These are the activations of a small network on made-up records, seen along a few directions, one row for each record.
Records have a field called Vezu. Each example row is followed by its value.
The word absent means that the record has no Vezu.
Other fields move the rows too, some of them a lot.
(in the rows, 500 means zero)
Strong random noise was added to every row along 3 fixed directions; ignore it. To show where, here is one row again and again, with new noise each time:
[547 406 491 527 430 645 491 382 346 465 642 366 492 450 461 585 419 502]
[751 470 524 431 403 571 520 442 525 371 546 478 591 603 337 513 456 490]
[410 650 458 103 521 457 494 548 597 455 426 600 443 554 297 508 512 627]
[513 516 455 530 548 387 299 420 616 379 573 366 631 689 407 363 374 582]
[352 475 471 276 437 715 596 442 252 566 586 469 312 286 449 710 493 548]

[414 413 447 733 519 540 352 355 380 459 672 270 541 481 589 465 377 524]  z4
[310 398 476 649 536 525 449 354 313 612 656 332 435 358 626 525 405 482]  z13
[453 528 476 648 568 367 378 501 603 480 506 441 600 579 573 358 442 505]  absent
[581 547 537 497 497 472 555 585 561 529 401 633 541 522 499 483 575 449]  z3
[307 481 427 555 576 431 255 430 481 494 621 279 514 603 505 433 322 596]  z15
[463 517 465 631 565 388 373 493 577 477 509 451 570 556 539 408 474 510]  z7
[549 486 511 555 455 551 562 503 464 510 504 512 516 436 559 516 494 439]  absent
[561 492 538 494 442 600 644 549 439 556 449 611 463 405 531 585 557 424]  z12
[585 486 476 551 466 491 418 420 580 363 547 414 592 594 445 423 448 514]  z9
[726 596 538 375 512 337 484 612 837 377 321 647 638 728 338 350 563 522]  z10
[603 382 518 609 436 564 579 450 441 506 517 464 463 423 580 513 476 472]  z1
[603 420 503 560 426 633 534 424 389 446 594 418 517 452 490 541 454 470]  z11
[781 426 535 441 350 700 630 431 404 397 564 492 526 488 378 624 516 451]  z4
[640 414 539 658 443 587 559 474 421 501 545 463 526 445 544 559 519 409]  z7
[717 410 554 451 369 608 685 471 461 472 470 559 452 444 488 578 537 459]  z1
[444 352 496 571 456 716 576 397 218 575 664 363 406 310 561 671 452 461]  z14
[465 586 490 517 573 361 444 586 623 522 412 579 550 563 509 415 539 512]  z8
[320 548 457 307 486 599 538 486 394 518 510 514 352 352 464 596 535 562]  z9
[543 582 505 419 501 455 582 578 589 510 394 634 513 518 484 469 542 463]  z2
[542 446 506 841 547 396 368 481 574 494 536 419 655 600 624 354 433 452]  z12
[362 500 499 456 534 511 513 534 475 561 471 514 403 400 547 536 524 547]  z10
[570 485 536 478 417 636 683 567 371 598 450 634 425 325 547 647 598 407]  z8
[485 420 454 809 537 414 264 359 578 402 634 257 645 639 564 357 389 537]  z9
[332 398 448 612 519 619 454 423 276 572 655 311 424 381 607 596 417 519]  z15
[447 556 526 491 503 497 558 611 479 615 397 631 437 434 549 541 578 455]  z5
[687 355 544 736 406 538 573 453 409 474 544 444 555 471 593 509 469 408]  z13
[689 542 527 393 440 521 599 540 584 436 426 609 524 537 397 549 589 461]  z7
[446 417 497 375 406 743 605 383 271 508 641 401 370 321 447 698 479 525]  z6
[473 536 528 540 503 479 504 594 480 594 427 581 455 471 568 522 541 442]  z5
[354 582 445 302 531 491 466 503 513 472 494 506 452 481 430 482 476 593]  z11
[665 592 534 346 497 410 559 568 682 438 386 645 584 633 370 434 539 480]  z2
[472 531 494 329 470 570 558 565 438 545 475 543 406 466 452 603 514 513]  z15
[660 649 545 296 483 428 631 666 704 487 275 789 552 598 370 463 624 462]  z3
[694 580 541 334 424 530 704 604 578 492 354 720 504 499 425 532 592 416]  z2
[347 497 486 490 523 576 543 503 363 585 525 480 399 351 570 584 513 492]  z14
[394 432 456 712 576 446 342 431 468 485 604 317 555 535 586 428 402 536]  z11
[712 439 570 424 366 670 664 499 457 433 517 564 477 446 404 599 555 444]  z6
[614 417 526 629 476 468 523 480 511 474 483 480 526 513 563 451 468 491]  z1
[604 518 530 433 429 574 641 543 479 507 454 592 488 428 497 555 546 432]  absent
[276 475 464 326 477 698 587 448 265 575 576 449 293 265 506 693 524 548]  z6
[334 571 449 505 581 300 419 536 604 522 439 508 518 542 571 368 462 550]  z13
[785 489 532 327 364 632 604 437 509 362 532 524 559 572 293 585 507 505]  z4
[365 503 483 663 586 403 366 490 514 552 527 431 545 513 630 423 479 510]  z8
[327 550 476 492 548 441 483 563 504 590 443 547 455 437 574 490 540 521]  z12
[469 636 485 330 590 321 442 601 754 453 343 615 537 626 416 381 536 580]  z10
[324 503 472 798 608 340 280 514 525 585 520 391 555 552 692 369 422 486]  z5
[323 504 459 377 525 594 557 512 358 579 530 488 379 359 520 611 505 532]  z14
[374 561 482 498 543 477 526 551 500 574 434 572 470 444 566 498 517 486]  z3

Which value of Vezu does each new row have?
[288 604 434 340 587 423 432 531 541 517 479 509 443 500 478 484 495 609]  z4
[531 578 521 466 513 428 545 611 626 531 371 668 538 549 492 444 563 480]  z12
[593 518 529 285 429 518 670 529 544 510 409 638 408 454 435 536 555 521]  z1
[343 438 452 615 564 402 397 398 496 529 572 354 453 493 600 407 411 581]  z1
[525 523 511 577 525 429 473 548 572 506 451 528 558 542 522 442 525 479]  z12
[655 462 560 495 407 605 676 551 422 527 463 604 466 410 495 597 584 414]  z12
[824 448 545 456 382 590 557 475 533 379 523 488 609 627 341 526 473 456]  z15
[767 533 585 383 398 561 707 618 552 483 370 717 519 499 403 563 631 412]  z12
[222 590 452 414 613 392 392 533 562 523 491 489 429 481 526 438 487 620]  z6
[440 459 485 554 476 500 567 489 400 564 498 492 441 392 606 521 493 470]  z13
[564 479 542 692 502 472 475 540 500 549 473 519 555 522 582 468 517 420]  z5
[495 494 497 656 527 454 452 512 495 526 508 474 542 489 585 465 490 461]  z8
[349 588 492 385 549 485 553 584 494 591 406 625 422 419 534 530 565 504]  z3
[410 418 487 519 404 729 602 415 244 576 617 430 365 273 586 694 509 500]  z4
[507 516 527 471 498 494 503 508 506 530 483 555 507 487 530 526 550 483]  z8
[585 491 515 621 532 436 466 490 561 470 499 494 586 591 528 414 484 449]  z2
